Here are a small network's activations along a few directions, averaged over the inputs that share one value of a field.
Values that are neighbours, or in one group, have similar rows; names and order tell nothing.
In the rows, 500 means zero.
Random noise pushes rows far along 4 fixed directions. That doesn't count. These rows show it; they differ only by the noise:
[343 441 535 389 599 362 368 494 516 790 422 579 578 485 419 205]
[408 370 562 828 645 650 426 715 729 406 430 392 654 569 437 350]
[322 384 497 721 528 781 312 725 540 156 538 446 340 695 566 588]
[557 502 536 306 607 391 531 424 523 716 443 601 608 570 479 312]
[475 326 616 683 860 420 509 668 615 752 250 532 861 496 297 130]
[500 331 579 593 835 532 495 682 445 535 300 599 661 633 393 342]


Field N:
n11: [338 453 540 264 567 308 323 465 421 834 469 621 495 482 423 193]
n8: [334 544 523 485 380 558 301 434 745 697 636 357 454 379 443 388]
n13: [867 584 462 564 523 664 698 358 690 448 536 478 727 445 355 530]
n3: [550 574 640 636 526 372 624 424 956 728 529 396 727 278 494 152]
n1: [879 544 425 668 509 750 645 488 654 106 560 506 594 573 577 666]
n12: [231 558 395 332 410 176 345 371 224 719 469 639 308 230 453 319]
n5: [336 376 598 627 585 527 410 677 477 454 425 408 548 549 541 534]
n15: [316 458 542 421 548 228 499 530  79 626 391 613 396 402 489 540]
n2: [626 509 402 443 513 362 568 493 308 528 432 575 619 404 478 549]
n9: [139 427 573 478 454 381 249 570 491 886 425 420 464 322 308 362]
n7: [649 490 454 474 424 458 677 523 251 298 482 454 468 658 614 857]
n14: [703 515 710 972 566 486 854 624 982 531 449 289 863 383 474 388]
n4: [681 611 402 492 431 623 637 387 544 113 671 549 345 495 599 620]
n6: [282 500 343 709 317 562 329 531 555 605 513 397 478 281 354 501]
n10: [610 433 512 667 573 591 642 594 354 409 352 360 608 556 452 783]
A value of N combines one of 5 hidden first parts with one of 3 second parts; all combinations occur once.
Question: n6 and n2 share the first part; n6 and n9 share the second. Which value has the first part of n9 and the second part of n2?
Answer: n5
Question: n3 and n8 share the first part; n3 and n4 share the second. Which value has the first part of n4 and the second part of n8?
Answer: n13

Field F:
f11: [ 25 466 544 747 241 574 264 671 564 379 589 308 266 434 518 586]
f1: [506 691 565  38 290 346 637 231 318 641 642 679 161 506 671 690]
f6: [538 584 460 667 394 397 484 384 699 603 521 446 633 230 399 361]
f3: [383 384 543 619 653 495 484 769 475 301 492 564 468 661 559 364]
f2: [606 571 596 338 546 365 488 349 607 669 543 523 563 461 637 290]
f7: [721 479 448 540 615 798 610 577 695 460 509 467 515 670 422 547]
f4: [532 501 398 147 318 455 464 407 171 561 536 559 434 630 646 714]
f5: [590 584 416 498 345 344 519 349 701 622 461 552 769 286 405 347]
f10: [639 640 563 254 382 594 481 302 702 489 680 461 489 603 514 513]
f9: [731 476 494 455 592 381 690 491 384 658 357 493 646 601 517 637]
f8: [484 658 309 262 412 454 522 197 294 424 659 500 234 373 576 586]
The values of F form 3 separate groups.
Question: Which other values are in the same group as f8? Give them in the order they are listed.
Answer: f6, f5
Question: Which other values are in the same group as f1? Give them in the order they are listed.
Answer: f11, f4, f9

Field L:
l11: [623 495 511 588 648 561 543 495 639 494 485 533 544 487 396 354]
l25: [467 537 563 463 504 570 576 462 495 389 535 512 322 487 526 595]
l13: [608 508 401 228 485 633 564 425 209 410 448 586 287 691 534 845]
l15: [441 400 387 513 649 509 366 512 269 517 359 570 407 477 330 538]
l8: [652 533 474 701 648 404 700 499 551 518 370 534 742 354 433 437]
l22: [306 376 631 471 669 311 421 561 474 692 449 592 588 437 440 168]
l16: [502 437 514 902 560 655 462 711 789 160 516 386 601 575 504 407]
l12: [651 560 556 443 588 285 748 381 437 598 422 566 570 427 508 506]
l6: [574 525 423 557 365 529 433 462 572 339 588 425 591 512 566 554]
l1: [418 651 511 493 398 599 466 432 722 412 678 428 315 516 598 512]
l14: [260 438 549 691 486 452 502 640 531 595 397 375 547 420 443 534]
l20: [620 650 460 636 338 705 459 437 912 426 686 324 591 407 475 455]
l23: [457 425 464 336 532 536 316 537 272 394 509 644 421 592 497 485]
l10: [419 580 463 559 374 530 468 395 591 512 587 510 388 318 461 417]
l9: [806 620 604 265 453 592 719 373 601 509 595 476 435 629 637 628]
l2: [479 431 597 618 546 319 578 544 559 727 409 429 734 482 493 392]
l7: [261 373 423 540 410 502 250 644 276 518 508 516 408 551 545 506]
l18: [516 487 528 445 496 614 410 436 606 652 566 436 556 531 443 495]
l17: [470 482 412 592 556 562 490 595 332 172 570 590 429 576 598 616]
l19: [367 447 578 635 382 576 396 625 718 396 570 333 447 620 620 494]
l5: [411 379 372 787 586 557 409 691 401 362 363 421 543 410 375 526]
l4: [497 561 564 559 355 432 576 473 590 424 561 463 496 440 664 491]
l21: [550 407 526 429 515 531 431 587 522 530 480 529 600 583 502 492]
l3: [447 635 496 326 310 570 575 383 540 522 655 414 298 527 567 639]
l24: [471 486 492 652 409 489 474 579 536 596 391 367 658 412 402 557]
The values of L form a network in which each value has 4 neighbours.
Question: List every value one step from l5, in the order listed.
Answer: l15, l8, l6, l24
Question: List every value one step from l9, in the order listed.
Answer: l1, l18, l19, l3
Question: List every value one step from l4, in the order listed.
Answer: l22, l12, l2, l17
A value of L combines one of 5 hidden first parts with one of 5 second parts; all combinations occur once.
Question: l5 and l12 share the first part; l5 and l20 share the second. Which value has the first part of l20 and the second part of l12?
Answer: l1
Question: l9 and l18 share the first part; l9 and l14 share the second. Which value has the first part of l14 and the second part of l18?
Answer: l24
Question: l10 and l25 share the first part; l10 and l17 share the second. Which value has the first part of l17 and the second part of l25?
Answer: l4

Field M:
m7: [481 534 479 571 304 465 527 508 639 389 590 380 491 527 593 594]
m22: [502 484 406 669 435 529 466 494 620 441 502 363 669 384 445 425]
m3: [493 503 528 410 485 472 546 493 480 647 447 502 541 550 475 581]
m13: [504 568 383 431 334 480 470 392 539 628 581 431 428 429 507 591]
m14: [492 471 490 305 435 427 392 425 396 575 530 592 451 517 624 442]
m5: [479 400 465 610 647 585 351 568 434 492 375 470 570 483 392 441]
m6: [584 494 504 462 525 612 540 532 589 438 578 447 534 622 574 488]
m17: [751 582 536 268 644 402 730 370 174 497 403 721 413 593 492 669]
m8: [560 540 510 366 392 376 458 434 462 622 507 544 582 496 501 467]
m20: [318 496 542 461 393 403 454 485 451 626 475 476 485 398 487 527]
m11: [715 511 448 422 604 504 622 463 410 378 469 683 546 526 500 611]
m12: [388 493 483 498 476 509 378 547 443 338 566 566 272 513 613 540]
m1: [391 540 371 696 233 650 429 496 518 141 660 342 328 530 627 710]
m9: [768 542 537 369 513 620 655 492 514 366 518 523 564 712 523 674]
m19: [268 406 503 643 572 550 268 636 485 569 433 539 436 390 321 301]
m10: [745 556 533 540 565 456 743 535 553 397 518 445 623 662 584 529]
m2: [471 539 527 382 383 585 470 485 497 480 579 502 344 601 668 640]
m24: [478 448 521 559 568 467 588 466 547 709 418 521 573 399 357 395]
m4: [597 568 510 472 500 370 639 371 503 707 467 445 675 349 431 446]
m25: [432 558 519 350 419 558 452 432 518 538 626 510 295 520 532 512]
m18: [391 516 503 469 522 541 362 450 631 556 586 506 455 524 466 349]
m15: [460 519 453 638 514 560 564 597 452 276 466 539 432 494 515 544]
m23: [494 534 529 516 452 514 514 505 537 401 568 403 400 540 640 642]
m16: [464 574 560 566 439 544 513 469 673 418 604 376 408 453 538 491]
m21: [779 566 538 493 554 514 704 408 791 480 529 494 755 479 535 373]
A value of M combines one of 5 hidden first parts with one of 5 second parts; all combinations occur once.
Question: m17 and m16 share the first part; m17 and m11 share the second. Which value has the first part of m11 and the second part of m16?
Answer: m21
Question: m13 and m2 share the first part; m13 and m4 share the second. Which value has the first part of m4 and the second part of m2?
Answer: m23
Question: m7 and m1 share the first part; m7 and m8 share the second. Which value has the first part of m8 and the second part of m1?
Answer: m22
Question: m18 and m19 share the first part; m18 and m25 share the second. Which value has the first part of m25 and the second part of m19?
Answer: m24
